A small network was shown many inputs. Here are its activations along a few directions, one row for each input.
Each table varies a few parts of the input and shows all the possible inputs, shuffled.
A made-up example of a description, with smaller parts first: one of 3 separate values, together with either a single point or one of 11 places along a line or (one of 5 places around a ring, together with one of 6 places along a line).
Shared parts are said once, and a part with two or three values counts as separate values.

Other details of the inputs vary at random and push rows far along two fixed directions, the same in every table; ignore that.

Table:
R1: [-74   8 -31  66 -17  42 -46 -36   7 -15  23]
R2: [ 27 -41  -3 -14  11 -16  11 -45  18  11  44]
R3: [ 59 -16 -41  44   5  12   7 -24  19 -15  61]
R4: [-36  50 -25  40  10  28 -18  19   5 -21  -7]
R5: [ 57 -39 -15 -28  28  -8   9   7   1   7  -4]
R6: [-38  52  59 -61   5 -48  26  49 -13 -30 -56]
R7: [-32  43  16 -22  14 -18  -2  26   0 -22 -43]
R8: [ 57 -17 -45   1  43 -19  -2 -18  17 -13   8]
R9: [-32  10  34 -65   8 -27   1  39 -15  -1 -67]
R10: [ 51 -17 -44  61   4  10 -14 -45  18 -16  77]
R11: [ 79 -15  25 -42  13 -29  48   2  -5   7   1]
R12: [-28   7  42 -59   5  -9   7  47 -25  19 -59]
R13: [-48  39  24  17 -21  13 -14  -6  -6   7   4]
R14: [ 50 -51 -14  -8   0   8   4 -12   0  22  21]
R15: [-65 -10  43 -22 -15  -2 -13  -3 -15  17 -15]
R16: [ 67 -42  -1 -35   8 -13  26   1 -13  19  -2]
R17: [-54  24  55 -13 -11 -11   6  -7   0  -6  -2]
R18: [-50  47 -25  78 -24  30 -29 -14   4 -31  47]
R19: [ 65  -5 -40  34  11  -2  23 -12   3 -22  46]
R20: [-65  30  -9  59 -11  18 -25 -22   8 -25  36]
R21: [-33  29  64 -59 -25  -9  28  39 -34  12 -66]
R22: [ 55 -51  23 -37  -3 -19  10 -22  -3  21  20]
R23: [ 46 -28  -4 -11  -1  -9   7 -34  11  17  41]
R24: [ 62 -54  42 -64  -5 -39  40  22 -11  41 -46]
R25: [ 64 -72  53 -56 -11 -43  22 -10   3  41 -13]
R26: [-71   0  33  -9 -18   5 -16  -5  -8   6  -9]
R27: [-44  41 -14   1   6  18  -8  26  -1   0 -22]
R28: [-43  15  74 -64 -31  -5  21  41 -23  21 -49]
R29: [-41  42 -10   8 -15  20   1  18 -13  10 -16]
R30: [-37  44  31   2 -23  15   9  19  -2  -4 -10]
R31: [-42  48 -48  50  14  10 -32  12   8 -41  -4]
R32: [-46  42   3  46 -22  25 -25 -12   2 -10  21]
R33: [-47  25 -56  40   8  26 -45   2   4 -28 -25]
R34: [ 54 -39 -49  35  -1  28  -5 -33  14  -2  40]
R35: [-69  35 -23  76 -12  23 -27 -26  11 -37  49]
R36: [-75 -15  -6  48 -24  20 -41 -15  11  12  -7]
R37: [ 50 -26 -55  29   4  22   2 -31  22   8  53]
R38: [-44   2  57 -36 -28  -3  -8  13 -25  27 -25]
R39: [-40   8  19 -48   9 -17 -13  35 -18   5 -63]
R40: [-36  52 -49  79 -11  38 -20   7  -5 -24  19]
R41: [-32  -6  34 -51  -1 -34  -4  43  -4  13 -86]
R42: [ 34 -35  -6  10  18 -11   5 -52  18   3  49]
R43: [ 65 -13 -32  15  17   2  18 -18   1   8  25]
R44: [ 63 -67  27 -40 -10 -23  27   4   9  36 -15]
R45: [ 45 -39 -52  51  -3  26 -27 -55  13  -3  56]
R46: [ 78 -21  51 -58   1 -43  64   6   3  -5  20]
R47: [ 63  -7 -57  40  34   2   7  -9  18 -34  47]
R48: [-35   1  14 -11  -6   1 -10  43  -4  18 -62]
R49: [ 62 -14 -23  -6  37  -7  14  -5  10   1  12]
R50: [ 50 -23 -42 -22  36 -23   3 -12  18  -5   3]
R51: [ 68 -49  13 -51   9 -21  29   6 -21  31 -11]
R52: [-38  28   7 -10  -1  17  -8  28 -11  -7 -43]
R53: [-36  50 -38  56  10  28 -22  19   4 -30   6]
R54: [-42  41  13  16 -19  23  -1  11  -2   5  -5]
Description of these inputs: one of 6 places along a line, together with one of 9 places along a line.
Changing only the place on the line of 6 turns R30 into R17. The same change can be made to R37. Which row results? -> R2
Which other rows does R8 become when the place on the line of 9 takes its other values? List them by row number. -> R6, R7, R9, R31, R33, R39, R41, R50
A walk changes only the place on the line of 6. It starts at R31 and steps to R53. List the rest of the walk in order. -> R40, R3, R10, R20

Table:
R55: [-20  17  68 -62   8 -46  29  37  -2  -3 -53]
R56: [-28  34 -13  12  12  16 -11  -3  -1  -1   7]
R57: [-10 -12   4  20   1  -2  -7 -13  16  -5   2]
R58: [-13  -6 -18  20   0   7 -30  13  -3   2 -26]
R59: [ 41 -28   0   4   8 -34   9 -30  11 -17  24]
R60: [ 22  18  -2  36 -30  11  19  13  -5   5   6]
R61: [ 49 -22  13  26 -31  10  24   2   1  15  32]
R62: [-18  36 -13   4  12   9  -2  -4  -6 -23  19]
R63: [ 35 -41   8   2   0 -28   7 -29  13 -15  35]
R64: [-21   3  67 -62 -18 -43  22  24  -6  16 -59]
R65: [-61  44  -8  36  -2   3 -22  13   3 -40  -8]
R66: [ -1  -5 -24   1  -1  18  -9  -6 -17  21  -5]
R67: [ -6  18  -3   4   0   1   2 -25  -7  -8  27]
R68: [ -3 -29 -11  15  -6  11 -18   0  -1   5 -20]
R69: [ 40 -63 -12  -1  -1 -10  -4 -10   3  15   3]
R70: [ -3   1  -2  19  11 -11 -14  -4  15  -7   0]
R71: [-22  19 -34   5   9  30 -17  16 -17   4 -16]
R72: [ -5  -1 -10  -2  -4  24  -5 -17   2  12   6]
R73: [ 54   8  -8  24 -11   4  21  17   0  -3  10]
R74: [-29  18  -8  28   8  -4 -19   4  12 -15  -9]
R75: [ 14 -37  -7   6  -9  -9  -6 -15  17   7   7]
R76: [-11 -36  76 -64 -21 -31  16  28 -17  29 -49]
R77: [-63  56  53 -67  -9  -5  16  44 -21  10 -60]
R78: [  9  21 -18  -8  24  -1  11  -5  -3 -26  24]
R79: [ -2 -13 -16  -1  -2  31 -10  -7 -14  17  -4]
R80: [-55  22 -28  32  -2  20 -34  31  -7 -12 -40]
R81: [ -3  -1   5  -2  -6   4   3 -27  -4  -5  40]
R82: [-30  12  79 -72 -12 -22  33  13 -16  27 -21]
R83: [ 24  -9   2  10  11 -23  -7 -16  11 -24  18]
R84: [  4 -15 -23  13   8   0 -22  12  -2  -3 -25]
R85: [ 67 -38 -24 -24  23   2   1 -13  -8  22  11]
R86: [ 25   7  -3  -7  15  -3   1 -23  -2 -10  34]
R87: [ 55 -25 -10 -15  22 -14  21 -34   6  17  33]
R88: [-68  40   0  26  -9  37 -18  -6  -3   2   3]
R89: [-12  51 -17  42 -18  26  13  45  -5 -19 -10]
R90: [-25  15 -29  18   8   3 -15  19  13 -20 -23]
R91: [-30  25  61 -74 -16 -20  27  18 -20  28 -46]
R92: [ 26 -28   8   8   3 -17   3 -27  13 -22  22]
R93: [-42  44 -18  14  13  21  -9   7  -2  -6   2]
R94: [ 60 -16 -25 -23  43 -12  26 -12  10  -3  27]
R95: [-44  41   6  56 -52  37  -2  27 -10   2   2]
R96: [ 26  -6  40 -97  19 -26  40  39 -27  18 -50]
R97: [-47  33   5  17 -11  26 -11 -16  -8 -15  18]
R98: [ 32 -13  -4   6  17 -28   0 -16  11 -28  18]
R99: [-58  32 -17  32  -9  12 -34  15   8 -14 -29]
R100: [-16 -17  18  21 -14  -9 -10 -19   8 -15  27]
R101: [ 11  10 -34 -13  21  10   5   4   4  -3   1]
R102: [  8   5 -13   9  20 -20   3   2  11 -40   8]
R103: [-29  -1  -3   6 -17  27 -13 -13   0  20  16]
R104: [  4  23  88 -43 -41 -11  50  45 -20  15 -42]
R105: [ 33  -4  -9  -8  24  -1   4 -20   6  10  26]
R106: [ 56 -55  -8  -7   7 -15   6 -25  22   4   7]
R107: [ 17 -43  10  12   1 -15   0 -22  19   7  26]
R108: [  3 -24 -16  -5  -6  22  -8  -8 -14  24   8]
R109: [-25  11 -13  22  -5   4 -28   5  12  -5 -17]
R110: [ 28  23  -1  33 -21  14  10  21  -3   0   6]
R111: [-13 -27   2  16 -17   1 -16 -10  14   9   5]
R112: [-32  -6   4  26 -10  -2 -13  -8  13  -1   7]
R113: [ 11  -8 -23   5  12  -9  -7   6  16 -11 -13]
R114: [ 53 -61 -10 -19   5   8   5 -22  -8  33  27]
R115: [-27  40  -8  10   6  11 -11  -8  -8 -20  18]
R116: [-19 -11 -19  23  -9   4 -22   5  -6   6 -25]
R117: [ 16 -16  76 -69   2 -62  40  11  -1  15 -38]
R118: [ 58 -32 -20  -7  39 -31  18  -5  23 -17  11]
R119: [ 30 -14 -29 -11  17  12  -7  -2 -13  13  -1]
R120: [-12  50 -12  44 -23  26   8  39  -6 -13  -8]
R121: [ 12   7 -22  -9  11  10  -5  -7   2   6   4]
R122: [ 51 -18 -18 -21  18   0   3 -20   7  15  18]
R123: [ 11 -16  11  -3  -4   3   5 -32  -2   1  50]
R124: [-16  -6   7   7  -4  15  -2 -20   2  18  32]
R125: [-54  23 -34  30   3  19 -30  37  -6 -18 -42]
R126: [-10  -6 -11  -2 -11  18  -5 -15   1  18  15]
Changing only one part turns R64 into R113. The same change can be made to R87. Which row results? -> R93
What do these inputs look like to the network? -> one of 8 places along a line, together with either a single point or (one of 2 separate values, together with one of 4 places along a line)
A walk changes only the place on the line of 4. It starts at R78 and steps to R94. List the rest of the walk in order. -> R101, R96
Which other rows agree with R63 in the place on the line of 8? List them by row number. -> R69, R75, R81, R82, R95, R108, R112, R126
Which other rows does R125 become when the place on the line of 8 takes its other values? List them by row number. -> R58, R68, R69, R76, R80, R84, R116
Which other rows does R56 become when the choice among 2 separate values takes its other values? List them by row number. -> R74
Which other rows does R89 become when the place on the line of 8 takes its other values? List them by row number. -> R60, R61, R73, R95, R104, R110, R120
